A small network was shown many inputs. Here are its activations along a few directions, one row for each input.
Each table varies a few parts of the input and shows all the possible inputs, shuffled.
A made-up example of a description, with smaller parts first: one of 5 places around a ring, together with either a single point or (one of 2 separate values, together with one of 4 places along a line) or one of 9 places along a line.
Shared parts are said once, and a part with two or three values counts as separate values.
In the rows, 128 means zero.

Other details of the inputs vary at random and push rows far along two fixed directions, the same in every table; ignore that.

Table:
R1: [124 102 163  94  95  51 134 147 125 121 167 125 168 136]
R2: [107 133 150  65  70 105 124 140 120 120 158 132 175 144]
R3: [114  66 106 125  78 153  78  64 131  80  81 129  68  99]
R4: [ 59 159 162  75 120 102 143 213 129 121 139 157 173 110]
R5: [149 144 154 146 161 141 123 128 134 140 149 106 191 171]
R6: [150  84 105 159  84 128  68 109 149 106  55 114  78  66]
R7: [115 165 110 116  98 103 144 164 145 121 180 138 150 159]
R8: [123  56 118 143  82 117 103  82 138  96  88 105  50  72]
R9: [127 124 113 126  53 112  74 141 160  98 110 125 151 116]
R10: [107 145 124 122 132 133 159 110 124 136 167 125 131 166]
R11: [ 70 147 172 114 195 107 159 183 126 127 154 142 175 141]
R12: [122 190 117 119 162 138 166 129 107 162 164 146 172 186]
R13: [135 163 114 129 154 111 160 135 105 162 137 144 136 143]
R14: [ 47 161 151 112 137  92 167 190 143 126 156 128 165 123]
R15: [161 160 126 157 211 227 144  86 106 167 101 117 126 152]
R16: [137 100 129 147 198 187 138  71 112 125 128 134  91 158]
R17: [149  78 131 125  37  53  56 187 175  75 118 128 131  75]
R18: [126 162 119  84  88 116 122 180 133 116 164 161 156 140]
R19: [150 169 145 140 178 138 151 148 130 150 171 127 195 188]
R20: [150 163 133 107 103  95 132 185 132 148 141 135 169 118]
R21: [139  72 110 120  97 142  93 112 123 100  83 149  41  66]
R22: [158 142 138 192 210 179 160  70 113 184  96  67 117 134]
R23: [110 139 125  93  85  59 142 152 119 139 157 152 149 131]
R24: [133 122 117 110  97 100 104 175 151  87 165 160 137 145]
R25: [ 71  88 110 151 157 180 103 112 135  87  46 148  45  63]
R26: [146 155 150 108  94  91 122 172 130 153 133 114 186 116]
R27: [125 140 166  89 133 107 166 120  90 170 145 116 169 141]
R28: [111 100 110  69  19  98  76 167 152  65 138 167 105  94]
R29: [118 109 131 149 165 184 150  45 111 137 117  91  98 150]
R30: [125 154 115 118  91  63 151 180 140 132 169 134 139 128]
R31: [119 127 165 104 152 119 154 107 111 137 176 117 183 186]
R32: [174  75 111 175 143 149  86 119 150  97  78 128  61  82]
R33: [158 149 141 157 201 224 134  72 105 168  93  96 140 148]
R34: [120 126 127 134 133 108 164 114 120 145 146 122 105 127]
R35: [102 157 124  99 123 118 147 120 113 143 166 148 160 173]
R36: [147 143 109 181 178 197 139  88 135 141 110 102 103 146]
R37: [152 111 145 163 245 175 173  62  86 170 124 120  94 151]
R38: [116 132 148 111 134  98 159  94  93 165 133 115 155 144]
R39: [140 134 106 124  58  71 100 175 154 111 120 147 135  98]
R40: [156  74  84 179  83 139  73 122 171  82  62 119  26  49]
R41: [147 148 131 188 202 208 147  62 120 165 107  73 131 159]
R42: [157  98 115 155 170 137 122 122 124 118 114 142  77 111]
R43: [145 104  82 157  91 167  68 112 157  82  75 142  73  95]
R44: [142 163 130 102 136 109 155 168 107 157 150 146 149 132]
Each input here is: one of 4 separate values, together with either a single point or (one of 2 separate values, together with one of 5 places along a line).
Question: Changing only the choice among 4 separate values turns R25 into R14. The same change can be made to R9. Which row results?
Answer: R41
Question: Changing only the choice among 4 separate values turns R44 into R30. The same change can be made to R27. Which row results?
Answer: R8
Question: A walk changes only the place on the line of 5. It starts at R38 and steps to R23. List the rest of the walk in order.
Answer: R13, R39, R6
Question: Which other rows does R5 become when the place on the line of 5 takes its other values? List them by row number.
Answer: R16, R19, R24, R31
Question: Which other rows does R42 become when the choice among 2 separate values takes its other values? List them by row number.
Answer: R24

Table:
R45: [180 185 129 145 166 134 169 110 107 192 164 105 187 189]
R46: [112 148 131 102  98 128 130 122 124 134 140 123 161 147]
R47: [106 101 137 107  68 105  90 146 156  81 136 129 143 120]
R48: [137 105 102 162 136 178  88 123 144 102  64 134  61  76]
R49: [173 122 105 129  53  86  91 152 157 108 143 128 138 124]
R50: [ 82 105 136  94  84 103 104 163 145  82 131 150 127 106]
R51: [134 127 108 148 161 148 136 130 122 131 107 144  77 104]
R52: [135 166 121 149 208 162 177 116  97 176 126 135 113 140]
R53: [135 174 134 114  79  82 119 191 154 132 163 123 208 148]
R54: [141 123 124 136  74 103  81 175 172  92 126 123 152 112]
R55: [133 117 116 153 173 147 134 133 127 123 109 142  78 105]
R56: [ 89 147 136  93 118 125 140 140 117 130 137 142 146 133]
R57: [151  92 123 138 128 152 117  68 120 119 126 117  98 143]
R58: [166 153 132 118  78  60 122 174 150 131 185 122 199 163]
R59: [173 133  97 123  43  89  95 148 151 117 138 131 137 121]
R60: [149 187 148 151 189 150 161 132 121 179 150 100 203 180]
R61: [102  72 105 130 138 162 115  89 117  92  85 154  23  83]
R62: [121 149 124 124 141 103 148 171 128 135 147 149 129 124]
R63: [167  95 153 175 157  98 140  98 110 175  67  70 103  65]
R64: [132 160 142 161 221 180 157 124 116 164 115 116 143 145]
R65: [126  77 113 145 115 183  84  77 138  88  76 119  66  98]
R66: [161 106  97 170 115 180  78 105 152 105  67 116  78  90]
R67: [101  66 108 133 144 162 114  90 120  88  86 154  22  83]
R68: [ 73 142 161  79 104  77 138 186 136 111 174 147 190 144]
R69: [133 165 138 158 214 180 158 123 113 167 114 118 142 144]
R70: [133 147 137 159 234 160 176 121 106 163 130 129 115 143]
R71: [157  76  96 138  92 166  94  56 125 104  92 125  55 109]
R72: [137 184 126 108  68  84 122 186 149 141 158 126 205 145]
R73: [ 96 125 149 131 230 161 186  90  89 153 139 137 107 155]
R74: [148  67 118 134  92 133  91  84 140  88 121 124  85 122]
R75: [110  71 167 105  63  27 124 128 120 138 107  93 123  62]
R76: [ 77 157 147  72  88  81 141 180 128 123 169 149 185 143]
R77: [144 163 143 116 161 136 179  81  91 182 174 110 178 200]
R78: [123 152 141 134 183 183 158  75 100 164 126 106 149 167]
R79: [ 94  90 123 119 116 151  99 120 134  86  95 143  81  93]
R80: [107 106 132 104  63 106  92 145 153  85 135 130 142 120]
R81: [109 163 148 108 109  77 129 215 153 122 164 140 197 135]
R82: [120 144 113 115  74 104  99 185 153 107 118 147 134  96]
R83: [ 95  93 128 125 168 147 143 103 111 112 117 149  68 115]
R84: [180 176 138 151 178 132 166 112 111 185 168 102 189 193]
R85: [152 134 136 138 178 166 163  56  94 167 146 106 137 182]
R86: [ 84 113 116  82  75  86 127 154 126  99 142 167  99 106]
Question: What is each input in this table made of?
Answer: one of 2 separate values, together with either a single point or (one of 4 places along a line, together with one of 5 places along a line)
Question: Changing only the choice among 2 separate values turns R52 into R86. The same change can be made to R49. Which row results?
Answer: R85
Question: Changing only the choice among 2 separate values turns R84 into R57. The same change can be made to R54. Which row results?
Answer: R47
Question: Which other rows does R67 become when the place on the line of 5 takes its other values? List them by row number.
Answer: R61, R73, R83, R86
Question: Which other rows does R48 become when the place on the line of 5 takes its other values? List them by row number.
Answer: R64, R69, R81, R82
